These are the activations of a small neural network, seen along a few directions. Each row is one input.
In each table, some parts of the input vary, and every possible input appears once, in random order.
Descriptions start from the smaller parts, as in this example, which fits no table here: line(6) and (point or ring(9) or (values(3) and ring(5))).
Shared parts are said once, and a part with two or three values counts as separate values.

Other details of the inputs shift rows strongly along two fixed directions, in all tables alike. That doesn't count.

Rows:
x1: [-23  17   2   2   3  18  32   5  -1  -9   7  -1]
x2: [ 16  -6 -23  -8  20 -16 -11   1   8  25  -6  -4]
x3: [ 11  11 -34  -3  15  -7 -10  -2  13  17 -25  -4]
x4: [ -6  21 -17   3   2  -1  -8  16   7   6 -20 -10]
x5: [  3  -1  -6  -1  -7 -25 -21   5   4   6  -7   4]
x6: [ 13 -21   2  12  -8 -26 -22 -12  -3  -6   8  11]
x7: [ 25 -29  27  -2 -10  -1  -7 -10  -6 -14  22  -4]
x8: [-15  -1  36   5 -14  32  39 -11  -8  -8  12  -1]
x9: [ -8  24 -19 -12  12  -4  -8  18   3   2  -8   4]
x10: [-7  7 -7  5 13 -2 -4 20 10 15 -3 -2]
x11: [ 17 -27  -4   3  -5 -31 -43 -11  -5  -4   3  13]
x12: [-18   0  21   6  -6   6  27   0   3  -6  -2   3]
x13: [ -2  21 -16  -1  10   0  -8  17   1   0 -22  -5]
x14: [ 12 -12  13  -8  -7  13  21 -27  -6   3   8   1]
x15: [  7   5  -8  -1  -7 -12 -27   3  -3  14  -1   3]
x16: [-19  22 -27  -5  12   4  -3  23  -7  15 -18   7]
x17: [-19  30 -31 -19  23   9  29  11  12  17 -18   0]
x18: [ 19 -23  27  16 -17   4 -16 -26   2 -15  13  -5]
x19: [ -3  13   0  -7   0   6   4   9 -10   2  -5   5]
x20: [ 12 -20   9  11  -1  -3  -4  -4  -4  -3  19  -3]
x21: [ 28 -21  -1   2  -7 -24 -43   1   5   9  14  -3]
x22: [ -4  -8   8  -6  -4   8  -1 -10  -5 -16  14   2]
x23: [-24  21   8  -9  -3  18  29   9   4  -7   3  -8]
x24: [-26  31 -19   5  11  14  24  23  -6  13 -13   4]
x25: [ -2 -20  32  -9 -11  17  55 -28  -1 -15   6  -1]
x26: [ 21 -11  -6  -2  -2 -35 -41   0  -1   0  -5  12]
x27: [ 21 -24  20  19 -16   2 -11 -27  -7 -21  16  -6]
x28: [-8  8  2  1  3  1 -7 -1  9  1  7  3]
x29: [-14  -6  27   4 -10  36  39 -11  -9 -28   2 -13]
x30: [ -5  -1 -14  -2  13  -1  -6  19  -1   8  -3  -2]
Each input here is: values(5) and (point or ring(5)).
The inputs of x17 and x25 match in every part but the values(5) part. If x9 is changed in the same way as x17 into x25, which row does it become?
> x26
List by row number the other rows that have the values(5) part in common with x27.
> x3, x4, x13, x18, x29
List by row number the other rows that have the values(5) part in common with x15.
> x8, x14, x16, x19, x24

Rows:
x31: [ -6   8 -27   6  17 -21 -33  30   8  13  -7   3]
x32: [ 35 -41  33  19 -20  17  -8 -39   1 -19  22 -23]
x33: [ 44 -45  30  -8 -24 -10 -33 -52  -4 -14  29   7]
x34: [ -2  13 -17   8   2 -26 -26  24   8  10 -14   5]
x35: [ -9   9  14  17  -3  35  46  -6   6 -12 -15 -21]
x36: [ 11   7 -44 -13  21 -23 -28  20   7  22 -21  -2]
x37: [ 11 -30  48   9 -35  -2  -3 -34  -9 -29  28   0]
x38: [-2  5 12  1 -6  3 -1  6 -1 -2 17 -4]
x39: [-27  14  19   4   0  31  42  14 -13  -5  12  -3]
x40: [-5 -7  8  3  2  4 30 -2 -3  4 -3  5]
x41: [  3  12 -25   3   6 -19 -28  21   0   0 -20   3]
x42: [-25   9   2  -5   6  11  43  -4   2  -3  -7   3]
x43: [ 46 -28   0  -9  -2 -26 -54 -25   2   7  19   5]
x44: [-31  20  23  -3  -8  27  41   6  -5 -19 -10  -5]
x45: [-23   4  12   8   1  18  27  22  -8   0   3  -5]
x46: [  3   0   3   3 -13  -9 -24  -3   1  -1  10   6]
x47: [ -5   4   6   0 -11   4   0  -5 -10 -19  -5   0]
x48: [  5  27 -45  12  15   0 -33   6  15  23 -26  -5]
x49: [ 11   1 -32  -7  15 -31 -31  17  14  28 -10   1]
x50: [-19  11  14 -13  -1  20  47  -8   0  -8 -13  -4]
x51: [-18   8  10  -9  10  25  52   1   1  -2  10  -5]
x52: [-27  15  13  -9  -4  18  58  -3   2  -3  -8  -4]
x53: [ -9  18 -27  -4  13  -5 -15  33   0   6 -18  -6]
x54: [-14   7   7  -4   9  23  44   3  -7  10   8  -1]
x55: [-27  21  12  -7  -7  36  42   6 -10 -20  -3  -4]
x56: [-15  -3   7  -3   8  17  42   9  -4   9   0  -5]
x57: [-17  17  11  -7  -1  31  32  12 -11 -16   6 -10]
x58: [ 16 -14   0  -1  -4 -22  -9  -7   8   6   0   4]
x59: [-3 -1 15 -9  0  9 33 -3  3 -7 -9 -3]
x60: [ -6  12 -31   8  10 -31 -43  15   5   9 -13  14]
x61: [-11   1  15 -15   5  21  42   5   2  -3  -5 -11]
x62: [ 20  17 -41  12  18  -6 -43   5  13  23 -14 -11]
x63: [ -8   7 -31  -6  25 -13  -3  23  12  20 -12   1]
x64: [-17  10  21   1  -6  16  28  13  -1 -16 -10  -5]
x65: [ 32 -38   6   5  -5 -30 -31 -25   4  -4  14  10]
x66: [  4   3 -32   2  12 -27 -28   0   0  26 -15  16]
x67: [ 34 -28   1  -4 -14 -27 -43 -30   4   7  19  10]
x68: [ -7   3   3 -11  -3  11  31 -13  -6 -11  -9  -3]
x69: [-20  24 -28   2  12  -6 -16  22   5   9  -9  11]
x70: [-12   1  17   3  -7   6  13  15   1  -5   8  -9]
x71: [ 28 -48  40  19 -32 -15 -36 -42 -17 -21  33  11]
x72: [ 46 -46  21  -7 -24  -9 -31 -52 -10 -18  29   6]
x73: [-27   8  15   8   0  14  38  15   0 -16  -2  -1]
x74: [ 48 -47  31  -2 -21 -18 -31 -44  -3  -6  43   1]
x75: [ -3  18 -36   3  20 -21 -41  27   5  17  -2   8]
x76: [-10   5   4 -10   3  15  47   2  -2 -10 -14  -6]
x77: [  5   6 -40  -6  17 -24 -33   4  11  23  -8  15]
x78: [ -2  12 -11 -16  11  14  24   4  -3   2  -3  -6]
x79: [ 13 -37  49  18 -27   4   6 -24 -15 -25  27   3]
x80: [  7  17 -32  16   9  -5 -28  -4  11  12 -27  -8]
x81: [-19  23 -23   6   8  -1 -13  22  -4  17 -10  13]
x82: [ -3  15 -42  -3  18 -16 -22  11   3  34 -15  17]
x83: [-11  11  12  -5  -8  16   4   2  -3 -10   1   2]
x84: [ -6  17 -20  -3  13 -12 -28  33   6  12 -17  -3]
x85: [ 23 -27  45   0 -22  10 -14 -26 -10 -25  35  -5]
What do these inputs look like to the network?
> ring(5) and (point or (values(2) and line(5)))
The inputs of x82 and x66 match in every part but the ring(5) part. If x72 is changed in the same way as x82 into x66, which row does it become?
> x68
The inputs of x47 and x55 match in every part but the ring(5) part. If x42 is changed in the same way as x47 into x55, which row does it become?
> x77
Which other rows does x46 become when the line(5) part takes its other values? List them by row number.
> x55, x69, x81, x83
Which other rows does x79 become when the values(2) part takes its other values? List them by row number.
> x40
List by row number the other rows that have the ring(5) part in common with x53.
> x31, x32, x36, x45, x49, x56, x61, x63, x70, x84
List by row number the other rows that have the ring(5) part in common with x51.
> x38, x39, x43, x54, x57, x62, x74, x75, x78, x85
